These are the activations of a small neural network, seen along a few directions. Each row is one input.
In each table, some parts of the input vary, and every possible input appears once, in random order.
A made-up example of a description, with smaller parts first: one of 4 places along a line, together with either a single point or one of 9 places around a ring or (one of 2 separate values, together with one of 5 places around a ring).
Shared parts are said once, and a part with two or three values counts as separate values.
In the rows, zero is written as 128.

Table:
R1: [149 225  54 118  16 136 164  42 182  83  84 242 174 122 196  96  83 131
 103]
R2: [116 148 158 126 126 119  94 164  96 149 183 145  93 159 104 137 110  82
 104]
R3: [104  16 118 114 176 104 144 165 165 131 105  58 123  91 140 154 169 199
 127]
R4: [163 118 142 153 157 147 124 108 110 106 108  86 134 111 112 123 140 112
 180]
R5: [ 54  89 141 100 136  93 116 225 119 205 182 130  69 168 104 157 133 153
  51]
R6: [ 75 119 155 110 131 111 118 188 120 170 181 123  99 166 100 156 112 112
  68]
R7: [165 142 150 144 149 152 101 121  93 115 128 106 128 136 103 128 129  71
 170]
R8: [133  58 129 125 187 129 151 122 144 116  93  65 152  89 131 127 165 184
 162]
R9: [141 223  60 134  17 126 170  28 171  92  94 250 164 125 189  88  93 149
 111]
R10: [144 170 154 150 149 125  99 155  87 135 160 130 108 153 107 124 115  67
 135]
R11: [163 100 147 136 164 167 127  89 123 105  91  73 162  88 122 117 160 148
 196]
Describe the family of inputs behind these rows. -> either one of 2 separate values or one of 9 places along a line

Table:
R12: [ 91 140 152 109  98 132 109 151 109 168 174 161  97 163 104 135 117 125
  92]
R13: [132  85 137 145 188 137 120 143 108 169  94  81 130  95 129 111 200 199
 180]
R14: [142 132 169 149 171 156  76 148  54 183 139 107 101 137  91 114 177 119
 183]
R15: [144 176  69 128  67 150 172  44 165  98  63 183 183 100 181  95 123 178
 141]
R16: [145 128 170 145 159 163  96 131  77 152 134  91 118 140  82 127 153  99
 176]
R17: [ 86  83 120  96 124 123 163 130 164 134 123 111 146 116 128 140 124 181
  86]
R18: [167 182  63 146  60 118 142  68 161  73  89 196 148 109 188 106 105 121
 138]
R19: [149 138 154 166 198 118  95 171  73 159 137  96 103 131 115 116 165 111
 172]
R20: [160 234  91 149  77 131 140  77 138  98 105 194 162 132 164  97  94  90
 129]
R21: [140  81 126 125 139 122 134 132 147  88 125  84 125 111 123 154 112 104
 126]
R22: [ 95  99  99 126 123  80 115 186 136 173 140 157  81 144 149 140 151 158
  92]
R23: [112 129 165 108 119 149 113 132 114 136 163 119 124 148  94 146 108  94
 109]
R24: [ 80  93 117 103 119 114 152 143 159 158 127 136 127 119 143 133 141 203
  88]
R25: [121  72 140 103 150 141 163 101 155 102 113  80 158  96 122 136 130 167
 130]
R26: [148 116 171 120 145 166 103 112  96 116 145  98 135 134  86 132 127  90
 163]
R27: [ 92 149 127 130 139  90 113 197 111 187 162 160  91 166 131 130 137 131
  86]
R28: [157  87 130 156 170 115 114 148 123 113 112  78 110 110 128 137 156 120
 171]
R29: [ 75  94 104 106 128 114 141 164 140 200 113 142 115 131 142 129 171 214
  93]
R30: [168 184  65 145  59 125 144  71 161  80  84 196 148 113 182 105 106 120
 136]
R31: [170 228  95 144  78 131 146  72 137  92 107 203 154 134 162  93  93  91
 132]
R32: [102 137 137 120 132 109 135 165 132 128 162 121 121 153 111 145  89  94
  78]
R33: [151 175  75 120  71 153 173  44 169 103  62 190 180  99 177  90 126 178
 138]
R34: [136 126 156 128 158 127 134 135 122  97 151  91 133 132 104 142  94  78
 120]
R35: [132 118 173 108 131 160 120 108 103 113 159 104 129 138  82 139 105  88
 132]
R36: [ 87 141 145 111 111 123  97 170  94 205 169 173  86 172 108 128 148 140
  97]
R37: [ 97 129 155 101 104 142 121 138 114 144 170 135 116 160  88 143  99 103
  89]
R38: [159 227 111 133  48 168 125  52 120 110 114 216 155 137 143  91 100 103
 143]
R39: [150 125 150 142 170 138 117 142 112 105 130  80 140 131 105 138 117  77
 151]
R40: [151 134 157 163 188 124 111 156  98 129 134  83 121 132 108 126 140  94
 165]
R41: [ 96 148 134 128 126  98 124 178 127 151 167 147 102 157 126 137 107 115
  81]
R42: [137  79 140 136 177 140 142 121 131 133  94  68 144  98 123 123 175 180
 176]
R43: [155  91 130 161 181 108  95 165 101 143 118  93  93 107 136 125 180 140
 177]
R44: [119 135 150 124 147 112 131 154 132 114 160 108 126 141 118 147  97  86
 100]
R45: [157 223 109 136  49 160 125  46 120 103 119 217 156 136 147  92  99 104
 145]
R46: [155  75 127 134 155 122 121 129 139  84 116  82 128 109 128 146 132 108
 158]
R47: [101  83 130 103 138 130 156 124 164 125 117  94 154 105 134 143 133 172
 107]
R48: [107  87 115 115 120  92 136 153 160 108 150 126 112 129 134 151 103 126
  85]
R49: [122  86 122 119 131 101 134 144 156  99 139 106 116 122 137 158 113 113
 106]
R50: [100  98 106 123 110  88 127 167 151 137 145 144  92 136 144 148 122 142
  87]
R51: [135  71 135 117 161 153 145 109 146 110  92  68 164  95 123 132 152 166
 161]
Changing only one part turns R20 into R18. The same change can be made to R44. Which row results? -> R49
Changing only one part turns R37 into R17. The same change can be made to R23. Which row results? -> R47
Describe the family of inputs behind these rows. -> one of 4 places along a line, together with either one of 2 separate values or one of 8 places along a line
A walk changes only the place on the line of 8. It starts at R27 and steps to R41. List the rest of the walk in order. -> R32, R44, R34, R39, R40, R19
Which other rows does R46 become when the place on the line of 4 takes its other values? List them by row number. -> R26, R39, R51

Table:
R52: [126 137 141 130 133 127 116 142 112 138 145 130 117 141 116 130 124 109
 124]
R53: [113 142 127 124 112 120 122 143 125 143 145 150 115 145 127 131 119 121
 105]
R54: [158 140 117 138 122 144 137  87 137  99  97 128 154 106 143 113 132 132
 161]
R55: [ 96  21 177 125 225 110 107 217 103 172 156  24  89 125  83 162 173 153
 133]
R56: [145 139 105 129 109 136 145  89 144 107  99 145 150 112 148 115 128 142
 142]
R57: [123 147 111 121  98 126 138 114 145 122 124 157 136 130 144 125 115 133
 111]
R58: [144 142 106 129 108 137 144  90 146 107  98 144 152 112 149 115 128 143
 142]
R59: [114 141 127 124 113 119 123 143 125 143 145 149 114 145 127 132 119 120
 105]
R60: [124 146 110 120  99 125 139 115 145 121 124 157 135 130 144 125 115 133
 111]
R61: [140 134 150 137 144 138 111 133 103 129 140 113 121 137 107 129 128  98
 145]
R62: [132 148 106 125 100 129 144 100 148 113 111 155 145 121 149 119 119 139
 124]
R63: [124 139 142 131 131 128 116 142 112 138 147 130 117 143 115 130 122 108
 124]
R64: [120 141 119 122 108 123 132 126 133 131 134 151 125 136 133 127 117 127
 109]
R65: [159 138 116 138 123 142 137  86 136  98  98 129 153 105 143 114 132 131
 161]
R66: [119 143 120 122 107 124 132 127 134 132 133 151 125 136 133 127 117 129
 109]
R67: [ 95  25 178 127 223 111 106 218 104 171 157  24  90 126  84 163 171 151
 133]
R68: [134 145 105 125 102 128 145  98 147 112 110 155 145 118 150 118 120 140
 124]
R69: [140 134 149 138 145 136 111 135 103 128 141 113 120 138 107 130 127  95
 145]
Changing only one part turns R53 into R59. The same change can be made to R63. Which row results? -> R52
Describe the family of inputs behind these rows. -> one of 2 separate values, together with either a single point or one of 8 places along a line
